Each row below holds a small network's activations on one input, seen along a few directions.
In each table, some parts of the input vary, and every possible input appears once, in random order.
A made-up example of a description, with smaller parts first: one of 8 places around a ring, together with either a single point or (one of 2 separate values, together with one of 4 places along a line) or one of 9 places around a ring.
Shared parts are said once, and a part with two or three values counts as separate values.
In the rows, 128 means zero.

Other details of the inputs vary at random and push rows far along two fixed directions, the same in every table; ignore that.

Table:
R1: [163 129 130 123 132 110  93 168 126 132 142]
R2: [140 145 133  93 108  68 162  77 148 118 145]
R3: [111  96 149 169 128 198 105 157  96 116  94]
R4: [116 140 105 117 102 143 170  43 111 137  85]
R5: [126 117 110 128 134 141 139 125 131 145 137]
R6: [114 126 148 139 159 103 118 193 127 136 157]
R7: [151 144 147 133 130 102  99 157 142 148 133]
R8: [138 109 120 134 142 137 139 150 124 120 130]
R9: [128 151 150 106 110  66 160  75 160 132 136]
R10: [109  97 116 148 103 174 119 133 101 132 109]
R11: [151 151 105 114  84 141 138  36 123 149  75]
R12: [126 145 135  97 140  94 124 119 144 141 184]
R13: [140 138 144  95 144  84 130 125 141 116 172]
R14: [122 151 159 106 136  98 116 149 157 125 156]
R15: [122 117 128 142 106 196 114 140  97  97  93]
R16: [128 127 129 116 150  96 135 161 121 123 154]
R17: [117 123  95 148 141 144 123 136 128 134 132]
R18: [119 121 122 160 149 134 123 145 140 122 113]
R19: [118  92 131 180 134 195 124 165 108 125  88]
R20: [136 136  97 132 116 135 166  48 129 104  74]
R21: [113 131 132 107 140 129  92 185 136 136 178]
Description of these inputs: one of 3 separate values, together with either a single point or one of 6 places along a line.
Question: The inputs of R11 and R7 match in every part but the choice among 3 separate values. If R4 is changed in the same way as R11 into R7, which row does it become?
Answer: R6
Question: Change only the choice among 3 separate values in R14. List by row number the other rows that result.
Answer: R15, R21
Question: Change only the place on the line of 6 in R20. List by row number the other rows that result.
Answer: R2, R8, R13, R15, R16

Table:
R22: [151 166 148  83 123  76 118 113 144 153 158]
R23: [110 132 129 116 113 121 169  65 135 129 112]
R24: [139 107 132 143  95 206  97 114  92 128  74]
R25: [137 127 108 137 117 123 162  66 123 122  88]
R26: [119  93 116 159 165 159  94 232 106 119 150]
R27: [135 100 138 148 128 172  55 225 109 130 153]
R28: [130 141 114 118 122 126 164  64 130 111 106]
R29: [139 142 136 106 119 101  88 167 141 139 165]
R30: [129 111 160 169  98 198 110 129  99 103  39]
R31: [121 131 118 119 114 139 163  70 120 109 104]
R32: [119 144 117 123 123 127 162  60 141 124 106]
R33: [126 150 124 101 154  69 147 118 167 140 163]
R34: [114  94 107 185 123 190 127 128  97 129  71]
R35: [126 140 142  90 151  50 147 147 155 128 202]
R36: [138 132 111 128 116 131 169  73 129 120  93]
R37: [145 170 143  84 125  58 106 136 153 150 182]
R38: [ 99  97 132 161 160 161  94 226 112 126 167]
R39: [128 129 128 133 158  98 130 174 151 144 170]
Question: Describe the family of inputs behind these rows.
Answer: either a single point or one of 5 places around a ring or (one of 2 separate values, together with one of 6 places along a line)
Question: A walk changes only the place on the line of 6. It starts at R23 and steps to R38. List the rest of the walk in order.
Answer: R32, R33, R39, R34
Question: Which other rows belong to the same alternative as R24? List them by row number.
Answer: R22, R27, R29, R37
